Each row below holds a small network's activations on one input, seen along a few directions.
In each table, some parts of the input vary, and every possible input appears once, in random order.
A made-up example of a description, with smaller parts first: one of 5 places around a ring, together with either a single point or one of 9 places along a line or (one of 3 separate values, together with one of 4 places along a line).
Shared parts are said once, and a part with two or three values counts as separate values.
In the rows, zero is written as 128.

Other details of the inputs shift rows strongly along three fixed directions, in all tables alike. That doesn't count.

Table:
x1: [100 126 156 147 149 137 129 133  79  93 131 174 151 105]
x2: [118 116 100 150 125  83 124 131 108 162 141 112  76 141]
x3: [157 129 102 113 116  96 150  84 189 197 139  46 137 123]
x4: [165 166  93  95 119 156 133 126 174 104 154 130 211 182]
x5: [103 105 105 169 109 104 145 116 123 160 100 103  91 106]
x6: [ 92 109 148 150 122  93 128 131 115 167 110  91  69  77]
x7: [103 114 183 134 112 171 151 138 116 129 141 189 154 150]
x8: [164 176  82  86 134 105  95 130 152  80 118 110 156 117]
x9: [120 123 173 157 122 189 146 126 141 113 132 192 133 140]
x10: [ 91 106 148 142 118  85 133 127 109 173 112  93  86  85]
x11: [113 118 199 129 120 179 148 137 129 128 147 186 140 137]
x12: [124 190 116 101 166  89  72 161  87  50 127 129 155  79]
x13: [120 113 160 165 121 190 153 127 131 107 125 188 141 150]
x14: [111 107 112 166 114 106 141 110 138 160  95  99  81 101]
x15: [168 115 125 119 123 172 166 114 163 147 186 160 177 224]
x16: [115  87 117 165 124 106 149  94 129 163  97  95  90  94]
x17: [154 162  97  75 192 111  49 172  53  32 111 132 116 117]
x18: [153 122 129 121 109 182 172 103 173 144 157 159 202 189]
x19: [131 140 152 136 121 150 141 125 156 148 144 140 140 133]
x20: [114 127 184 158 128 184 148 132 130 124 148 183 146 140]
x21: [163 128  84 122 102 112 146  87 213 189 126  42 127 140]
x22: [182 130 133  83  91 186 162 108 215 143 149 143 193 204]
x23: [114 101 105 162 180 108 106 143  49 116  98 114  55  97]
x24: [119 129 183 148 122 183 144 131 140 125 143 197 132 133]
x25: [ 86 103 148 147 140  89 105 136  83 112  87 112  59  51]
x26: [106 129 167 151 113 170 150 136 120 133 145 202 152 146]
x27: [133 153 149 115 151 139 122 131 109  87 146 158 178 120]
x28: [105 103 138 167 131 106 138 106 125 164 113  86  81  81]
x29: [137 169  90  91 130 101  96 143 127  86 123 111 162 124]
x30: [143 181 125  63 165 103  65 154 110  36 126 119 153  83]
x31: [114 175 107 113 166  95  77 159  75  44 123 130 159  86]
x32: [ 96 105 143 150 122  97 127 125 124 163 104  87  62  77]
x33: [112  93 122 136 171  96  88 147  43 120  91 124  44  93]
x34: [ 98 116 108 158 110  93 137 120 119 167 108 112  96 103]
x35: [107 103 118 158 110  99 136 118 131 159  91  96  72  97]
x36: [123 111 175 157 127 192 151 118 132 109 136 183 141 138]
x37: [182 193  53  41 155  69  58 158 125  56 156  77 166 161]
x38: [118 113 158 150 121 164 141 149 106 124 163 197 119 190]
x39: [158 130 107  79 106  83 137  99 197 200 136  40 128 122]
x40: [ 95 108 138 168 129  94 142 118 105 169 119  94  97  86]
x41: [107 123 189 138 114 175 149 145 121 130 145 186 146 147]
x42: [186 167 113  81 100 146 146 108 227 174 169 103 186 175]
x43: [105 108 171 138 109 173 151 136 116 122 132 192 152 156]
x44: [159 166 111  88 157 111  99 115 141  82 135  98 162 102]
x45: [130 128 118 138 104 145 145 123 142 135 125 153 141 144]
x46: [159 140  92 115 106 104 141  94 213 196 133  46 124 133]
x47: [102 118 177 140 110 174 150 143 117 128 140 188 151 153]
x48: [102 102 110 159 104  98 139 122 119 161  96 100  85 104]
x49: [182 119  65  73 103  70 131 100 193 205 159  36 130 194]
x50: [115 115 137 146 142 148 129 129  88  79 118 174 150 112]
x51: [197 128  52  84 119 114 130 112 184 199 128  34 109 192]
x52: [108 109 156 161 122 180 159 127 113 117 139 188 160 152]
x53: [125 162 152 110 135 138 111 154 116  90 142 161 161 124]
x54: [145 173 103  80 154 106  70 158 104  25 104 126 151  97]
x55: [122 124 174 150 117 185 145 128 141 118 134 200 130 136]
x56: [ 93 112 109 167 114  99 142 121 117 163 106 108  97 106]
x57: [ 74  88 154 174 106 130 149 133  95 156 105 148  90 115]
x58: [ 99  86 120 151 104  93 140 118 114 165  92  94  84 100]
x59: [191 173  85  34 136 109  89 126 173  69 128  98 195 138]
x60: [190 126  51 110 130 122 142 106 181 197 134  44 114 188]
x61: [118 110 198 123 124 181 147 128 135 124 142 191 134 133]
x62: [132 170  88 109 158 108  80 153  88  29 112 128 161  98]
x63: [144 104  81 140  99 111 160  94 171 184 121  63 133 139]
x64: [ 79 112 157 137 142  72 108 139  70 132 103 115  82  55]
x65: [ 82  79 151 179 103 135 153 131  96 152  96 147  82 113]
x66: [ 92 117 123 164 118  97 139 124 114 167 115 109 100  99]
x67: [101 125 132 154 118  89 132 126 120 175 119 107  93  88]
x68: [153 172 109  87 172 111  77 130 110  31 121 123 163  85]
x69: [103 124 173 146 111 173 149 142 120 130 142 193 151 151]
x70: [ 94 100 136 134 115  80 134 117 113 178 110  94  97  93]
x71: [122 102 152 160 137 169 151 139 100 119 166 189 133 184]
x72: [164 111  77 127  98 112 161  81 204 195 120  45 131 146]
x73: [101 112 140 153 121  99 127 123 132 166 108  92  67  81]
x74: [114 113 100 158 130  88 129 133 106 157 139 108  77 142]
x75: [ 93 115 133 170 126  95 137 125 110 167 117  96  94  90]
x76: [117  96 170 133 109 175 150 129 118 119 125 197 150 150]
x77: [145  95 146 149 159 196 150 130  98 126 139 191 122 176]
x78: [185 132 114 114 122 199 155 123 167 163 158 165 142 225]
x79: [158 180  83  81 190 108  48 175  61  29 114 130 116 119]
x80: [111 117 151 129 145 127 106 159  69  88 147 176 112 152]
x81: [156 136 134 116 106 178 170 110 180 153 168 146 206 192]
x82: [102 109 134 169 129 107 132 113 130 163 110  87  78  84]
x83: [124 144 153 123 135 150 109 144 122  78 122 164 130 112]
x84: [135 192 122  80 164  94  62 164 101  43 128 121 149  78]
x85: [181 175  65  83 173 122  84 149 114  79 130 107 134 155]
x86: [152 117 146  97  91 177 166 110 184 160 153 162 193 198]
x87: [100 106 143 167 132 100 139 112 114 167 117  90  85  79]
x88: [217 193  60  23 116 112 101 116 232 108 146  45 200 165]
x89: [122 103 190 126 119 182 147 125 136 117 132 194 133 136]
x90: [124 167  89 114 184  81  62 172  50  26 139 133 126 111]
Each input here is: one of 9 places along a line, together with either one of 2 separate values or one of 8 places around a ring.
Changing only the place on the line of 9 turns x18 into x4. The same change can be made to x77. Which row results?
Answer: x60
Changing only the place on the line of 9 turns x88 into x55. The same change can be made to x57. Which row results?
Answer: x34
Change only the choice among 2 separate values in x74. List by row number the other rows that result.
Answer: x85
Change only the place on the ring of 8 in x75. List by row number the other rows that result.
Answer: x4, x13, x20, x21, x31, x62, x82
Which other rows agree with x64 in the place on the line of 9? List them by row number.
Answer: x33, x39, x49, x59, x61, x70, x76, x86, x89
Change only the choice among 2 separate values in x2. List by row number the other rows that result.
Answer: x78

Table:
x91: [163 129 154 100 103 179 152 115 191 148 160 149 169 182]
x92: [125 159 113  95 146  66  82 144 111  92 113  86 113  74]
x93: [119 137 111 115 115  67 115 125 143 164 112  60 101  86]
x94: [159 135 137 110  79 182 174 109 210 152 154 151 193 192]
x95: [107 101 159 140 139 127 125 127 106 134 110 134  88  98]
x96: [102  87 151 187  98 130 181  99 158 215 130 110  86 123]
x97: [139 109 157 132 124 189 148 143 121 134 157 200 130 199]
x98: [ 85  79 144 180 110 100 171 110 109 211 145 110 107 130]
x99: [124 190 124 105 165 105  73 161  90  34 131 142 164  76]
x100: [186 168  90  64 117 134 114 117 192  91 143 105 202 159]
x101: [124 112 175 114 107 169 168 131 133 152 178 184 186 197]
x102: [103 108 147 148 105 105 145 122 138 178 117 104  86 103]
x103: [122 155 115  99 155  66  69 146  97  75 108  92 105  66]
x104: [134 132 133 148 149 167 130 143  99 105 146 175 128 168]
x105: [ 98 119 133 179 160 133 111 153  54 105 116 157  76 118]
x106: [ 89 106 153 155 142 126 112 133  78  79  99 158  95  77]
x107: [ 78 103 176 152 129 143 139 149  60  95 141 204 154 134]
x108: [182 166  71  78 132 148 107 143 154  90 141 121 179 194]
x109: [ 98 107 161 142 142 120 112 133  91 110 111 139  81  83]
x110: [158 178 109  75 131 125  99 139 147  54 133 134 193 131]
x111: [131 124 133 149 151 148 127 138  90 108 146 174 120 157]
x112: [173 129 145  96 113 194 158 115 179 158 142 143 171 178]
x113: [138  89 115 155 108 122 174  80 188 227 126  64  98 135]
x114: [117 108 124 165 100 108 167 100 169 208 130  78  98 115]
x115: [136 104 143 144 117 195 157 136 124 125 146 203 141 202]
x116: [140 130 149 121 134 190 136 134 116  86 114 184 168 136]
x117: [119 129 152 131 156 162 107 169  68  75 135 199 113 150]
x118: [108 171 116 108 148  86  73 159  80  37 102 133 145  62]
x119: [ 98 117 135 167 113 110 150 114 138 184 125 104 105 100]
x120: [130 105 149 145 126 185 148 141 105 109 143 212 139 188]
x121: [175 137  58 106 126  87 137  89 189 198 115   9 127 116]
x122: [114  75 128 171 104 135 161 123 131 221 121 109  55 162]
x123: [116 172  99 116 148  72  90 137 114 104 120  89 138  71]
x124: [ 83 130 196 147 132 160 125 155  84  97 128 208 128 106]
x125: [ 85  98 170 190 133 134 140 126  97 135 120 154  80  91]
x126: [165 184  94  67 111 127 113 127 180  93 140 115 211 147]
x127: [195 173 103  48 141 142 104 126 178  96 144 105 190 158]
x128: [136 143  88 102 154  85  87 129 107  80  88  86 123  76]
x129: [134 156  99 115 157  79  88 129 117  87 121  82 122  75]
x130: [114 108 130 137  82 106 165 100 184 239 125  75 105 131]
x131: [134 151 100 114 161  85  90 124 115  86 120  82 117  76]
x132: [188 149 101  72 131 146 120 136 156 120 164 138 167 202]
x133: [145 139  80 117 153  75 108 110 137 140 107  44 107  82]
x134: [137 145 140 112  92 171 154 119 177 136 143 163 195 167]
x135: [ 84  88 139 181 138 139 131 149  59 116 104 172  68 123]
x136: [158 122  65  99 114  75 127  91 184 170 102  25 120 114]
x137: [105  94 132 160 103 109 144 110 138 161 104 108  90 104]
x138: [ 93  95 148 190 150 138 134 139  59 130 124 172  70 127]
What do these inputs look like to the network?
Answer: one of 3 separate values, together with either a single point or one of 4 places along a line or one of 11 places along a line
Changing only the choice among 3 separate values turns x100 into x91. The same change can be made to x135. Which row results?
Answer: x117
Changing only the choice among 3 separate values turns x96 into x92. The same change can be made to x131. Which row results?
Answer: x109
A walk changes only the place on the line of 11. It starts at x116 and steps to x128. List the rest of the walk in order.
Answer: x136, x106, x100, x137, x110, x94, x118, x126, x134
Change only the choice among 3 separate values in x127. List by row number the other rows that result.
Answer: x128, x133

Table:
x139: [133 101  84 138 124  91 129 115 128 167 106  67  84 129]
x140: [138 148 108 125 165 129  96 148  81  65 127 153 128 126]
x141: [ 79  88 207 185 110 175 157 134 108 145 123 191  88 113]
x142: [160 144 146  85 136 195 121 149 132  78 152 201 173 197]
x143: [149 197  86  78 157  95  72 146 122  43 116 103 172  89]
x144: [150 196  85  75 159  95  73 144 119  48 116 102 177  87]
x145: [142 107 155 143 125 203 156 135 126 119 149 195 149 192]
x146: [172 181 123  70 135 158 114 129 162  59 158 162 224 155]
x147: [157 165  36  80 122  29  98 125 145 142 124  22 141 117]
x148: [105 118 151 149 123 145 140 128 121 131 114 138 128 109]
x149: [183 199 104  46 134 142  99 157 149  59 173 158 233 189]
x150: [104 157 111 120 160  69  75 148  78  79  92  97 105  42]
x151: [154 127  97 117  95 121 164  90 202 204 131  70 151 145]
x152: [ 65 110 168 163 152  82  95 145  51  91  93 139  60  34]
x153: [130 108 153 129 101 141 160 104 169 188 135 117 130 135]
x154: [109 107 116 148 112  86 136 109 143 161 107  71  92  91]
x155: [139 145 168 112 127 200 142 135 141  86 148 196 202 159]
x156: [152 105 112 140 116 143 158 111 160 190 141 111 108 173]
x157: [131 110 144 149 127 181 144 133 113 117 134 194 131 173]
x158: [114  80 152 168  84 134 184  90 180 225 129 112  97 136]
x159: [155 122 110 110  95 118 160  90 204 206 137  73 146 143]
x160: [ 61 111 148 174 155  83 105 140  42  96  85 140  73  27]
x161: [ 87 104 197 157 131 149 134 135  90 112 124 188 108  95]
x162: [ 75 101 123 170 157  91  92 152  27  88  79 150  49  70]
x163: [157 162 147  83 129 163 122 131 157 103 148 150 191 147]
x164: [113 110 112 149 113  83 140 103 146 169 110  80  97  91]
x165: [133 112 138 145  92 152 170 101 184 176 136 127 138 152]
x166: [142  79 125 179  99 165 193  91 171 233 144 118  97 192]
x167: [147 154  72  94 125  49  98 113 164 138 112  31 117  84]
x168: [195 139  68  89 120 131 138 107 193 158 152  70 163 195]
x169: [150 119 105 124  87 125 161  97 209 192 133  65 139 150]
x170: [136 107 148 134  96 148 169  98 184 188 143 128 141 150]
x171: [145  81 140 161 104 165 188  99 175 236 150 114  92 193]
x172: [169 178  77  84 180 105  71 149 100  44 135 103 157 130]
x173: [127 128 179 134 117 195 155 128 144 128 144 196 169 152]
x174: [ 71  89 187 192 121 160 158 139  84 158 146 202  99 142]
x175: [136 148 115 100 158 130  84 158  84  56 119 165 132 131]
x176: [170 150 126  83 139 172 118 143 142  91 152 164 167 187]
x177: [188 171  98  56 141 170  99 145 147  49 150 160 210 198]
x178: [ 95  74 186 187 133 179 160 137  85 157 130 194  70 146]
x179: [106 122 120 138 123  76 117 122 127 162  97  63  77  71]
x180: [119 157 154 108 148 124  89 151 101  53 126 157 138  92]
x181: [ 86 106 137 165 161 107  98 155  41  92  95 157  58  83]
x182: [ 69  87 204 187 119 162 154 134  87 153 108 182  81  94]
x183: [136 117 143 139  92 157 165 109 187 180 139 126 134 152]
x184: [145 145  66  91 127  49 107 106 158 146 109  18 133  82]
x185: [110  73 149 167  85 135 189  86 175 222 126 103 107 136]
x186: [123 155 135 106 145 122 102 152 104  94 156 150 152 141]
x187: [140 110  93 123 130  92 128 121 134 177 120  66  77 128]
x188: [ 92 105 170 160 119 154 147 151  81 115 136 193 133 147]
x189: [144 138 114 125 147 146 115 142 102  88 133 159 135 147]
x190: [127 113  92 152 146  82 120 120 111 167 114  71  64 109]
x191: [ 87 116 163 169 131 154 141 143  84 119 148 197 129 143]
x192: [105 123 154 132 124 123 128 151  93 127 137 158 121 135]
x193: [166 145 139 105 140 196 130 146 133  86 160 197 174 193]
x194: [ 59 103 155 175 152  80 103 141  47  87  87 133  65  33]
x195: [108 155 128 132 149 110  92 149  90  58 110 142 126  74]
x196: [147 163  66  93 129  53  96 117 161 143 105  24 120  82]
x197: [143 155  63  97 127  54 101 115 160 140 102  14 124  83]
x198: [151 159 124  96 129 159 127 139 145  95 175 157 205 191]
What do these inputs look like to the network?
Answer: one of 4 places along a line, together with either one of 2 separate values or one of 5 places along a line or one of 8 places around a ring
Changing only the place on the line of 4 turns x157 into x139. The same change can be made to x143. Which row results?
Answer: x197
Changing only the place on the line of 4 turns x164 into x194. The same change can be made to x140. Which row results?
Answer: x168
A walk changes only the place on the line of 4. It starts at x171 and steps to x190. List the rest of the walk in order.
Answer: x166, x172
Change only the place on the line of 5 in x156. List by row number the other rows that result.
Answer: x175, x181, x190, x193
Change only the place on the line of 4 in x175. List by row number the other rows that result.
Answer: x142, x162, x177
A walk changes only the place on the ring of 8. It starts at x161 and steps to x153. List the rest of the walk in order.
Answer: x163, x182, x179, x141, x180, x152
